| -2.206 |  1.744 |  8.703 | -4.408 | -2.450 |  5.999 |  2.172 | -3.450 |  8.895 | -2.752 | -1.117 |  0.507 | -2.057 |  1.666 |  8.368 |  3.587 | -3.779 |  7.369 | -5.294 |  2.449 |  3.979 |  3.666 |  3.549 |  3.164 |  9.037 | -7.578 |  7.654 | -1.808 |  0.920 | -4.103 | -5.701 | = sote
|  3.930 | -5.591 |  2.358 |  4.717 |  3.347 |  1.379 | -4.197 |  6.451 |  1.626 | -2.669 | -0.758 | -0.242 |  1.786 | -2.813 |  0.445 | -1.885 |  6.006 |  0.112 |  3.123 | -7.525 | -4.299 | -6.277 | -2.311 |  4.399 | -0.596 | -3.508 |  0.693 |  3.471 | -3.466 |  6.180 |  4.829 | = Vol
|  3.631 |  5.570 |  2.037 |  3.548 |  4.830 |  1.320 |  6.127 | -3.968 |  0.509 |  5.838 |  5.553 |  4.322 | -2.990 | -0.686 | -0.164 |  1.737 | -2.595 | -0.209 | -2.483 | -0.974 |  5.631 |  3.549 |  2.574 |  2.285 |  0.627 |  4.829 |  1.279 |  2.371 |  5.063 | -2.814 | -2.813 | = vezo
both sote vezo: 
| 3.549 |
asked: | -2.206 |  1.744 |  8.703 | -4.408 | -2.450 |  5.999 |  2.172 | -3.450 |  8.895 | -2.752 | -1.117 |  0.507 | -2.057 |  1.666 |  8.368 |  3.587 | -3.779 |  7.369 | -5.294 |  2.449 |  3.979 |  3.666 |  3.549 |  3.164 |  9.037 | -7.578 |  7.654 | -1.808 |  0.920 | -4.103 | -5.701 |
sote
both vezo sote: 
| 3.549 |

| -3.336 | -4.617 | -4.616 |  0.346 | -> Vusov
| -4.618 | -4.616 |  1.846 |  2.568 | -> raf
|  2.568 |  6.774 | -4.617 | -0.406 | -> Nalo
both raf Vusov: 
| -4.616 |
both Vusov raf: 
| -4.616 |
both raf Nalo: 
| 2.568 |
asked: | -4.618 | -4.616 |  1.846 |  2.568 |
raf
both Nalo raf: 
| 2.568 |
both Nalo Vusov: 
| -4.617 |

| -4.433 |  7.638 | -8.420 | -4.407 |  1.765 | -0.268 | -5.531 |  6.329 | -5.920 | -7.205 | -> lunek
| -4.408 | -5.306 | -5.531 | -5.532 |  3.128 |  2.075 |  7.637 |  7.638 | -1.672 |  6.566 | -> Sebob
| -3.391 | -5.532 |  8.192 |  1.758 | -5.340 |  2.849 |  6.567 | -4.408 |  7.893 | -6.307 | -> Rel
asked: | -4.433 |  7.638 | -8.420 | -4.407 |  1.765 | -0.268 | -5.531 |  6.329 | -5.920 | -7.205 |
lunek
asked: | -3.391 | -5.532 |  8.192 |  1.758 | -5.340 |  2.849 |  6.567 | -4.408 |  7.893 | -6.307 |
Rel
asked: | -4.408 | -5.306 | -5.531 | -5.532 |  3.128 |  2.075 |  7.637 |  7.638 | -1.672 |  6.566 |
Sebob

| -0.248 |  1.582 |  1.583 |  6.471 | -0.590 | = revuz
| 7.986 | 0.430 | 1.582 | 6.395 | 1.583 | = borep
|  1.581 |  0.430 |  1.582 |  6.395 | -0.248 | = sif
asked: |  1.581 |  0.430 |  1.582 |  6.395 | -0.248 |
sif
asked: | -0.248 |  1.582 |  1.583 |  6.471 | -0.590 |
revuz
asked: | 7.986 | 0.430 | 1.582 | 6.395 | 1.583 |
borep

|  5.195 |  4.415 |  1.082 |  3.527 | -1.280 | -1.726 |  1.830 |  3.819 |  2.105 |  1.142 |  0.950 | = Revi
| -0.728 | -1.743 |  1.634 |  1.141 |  0.761 |  4.470 |  3.562 | -1.512 | -2.554 | -0.272 | -2.226 | = sovol
|  7.634 |  2.034 | -0.173 |  0.594 |  2.485 | -1.003 |  5.852 | -4.623 | -1.907 |  2.143 |  4.347 | = Baler
| -1.563 | -1.408 |  1.635 |  3.143 |  1.487 | -4.875 | -0.610 |  3.214 | -1.237 |  1.636 | -1.697 | = vabug
| -0.728 | -1.743 | -3.499 |  1.141 |  0.761 |  4.470 |  3.562 | -1.512 |  2.525 |  2.739 |  0.771 | = fuzaf
| -1.778 |  1.636 |  2.522 | -2.988 |  0.773 | -1.003 | -5.471 |  0.214 | -3.561 |  0.731 |  3.980 | = kuza
|  2.526 | -3.885 |  2.525 |  1.829 |  2.802 |  2.552 | -1.724 | -1.761 |  1.427 | -2.531 |  1.635 | = mekek
| -2.283 | -1.390 | -1.624 | -1.621 | -1.957 |  2.806 |  0.617 |  3.088 |  1.830 | -3.636 |  3.110 | = fol
both mekek fuzaf: 
| 2.525 |
asked: | -0.728 | -1.743 |  1.634 |  1.141 |  0.761 |  4.470 |  3.562 | -1.512 | -2.554 | -0.272 | -2.226 |
sovol
both fol Revi: 
| 1.830 |
both kuza Baler: 
| -1.003 |
asked: |  5.195 |  4.415 |  1.082 |  3.527 | -1.280 | -1.726 |  1.830 |  3.819 |  2.105 |  1.142 |  0.950 |
Revi
both vabug kuza: 
| 1.636 |
both vabug mekek: 
| 1.635 |

| -4.567 |  1.782 | -8.938 | -2.162 | -3.884 | -1.493 | = Fope
| -6.734 | -2.845 | -6.831 |  1.904 | -3.694 |  2.959 | = voka
| -2.845 |  3.296 | -7.688 | -2.162 |  4.356 |  3.262 | = beso
|  5.289 |  3.296 | -7.688 | -5.970 | -3.339 |  7.618 | = vizun
both Fope beso: 
| -2.162 |
both voka beso: 
| -2.845 |

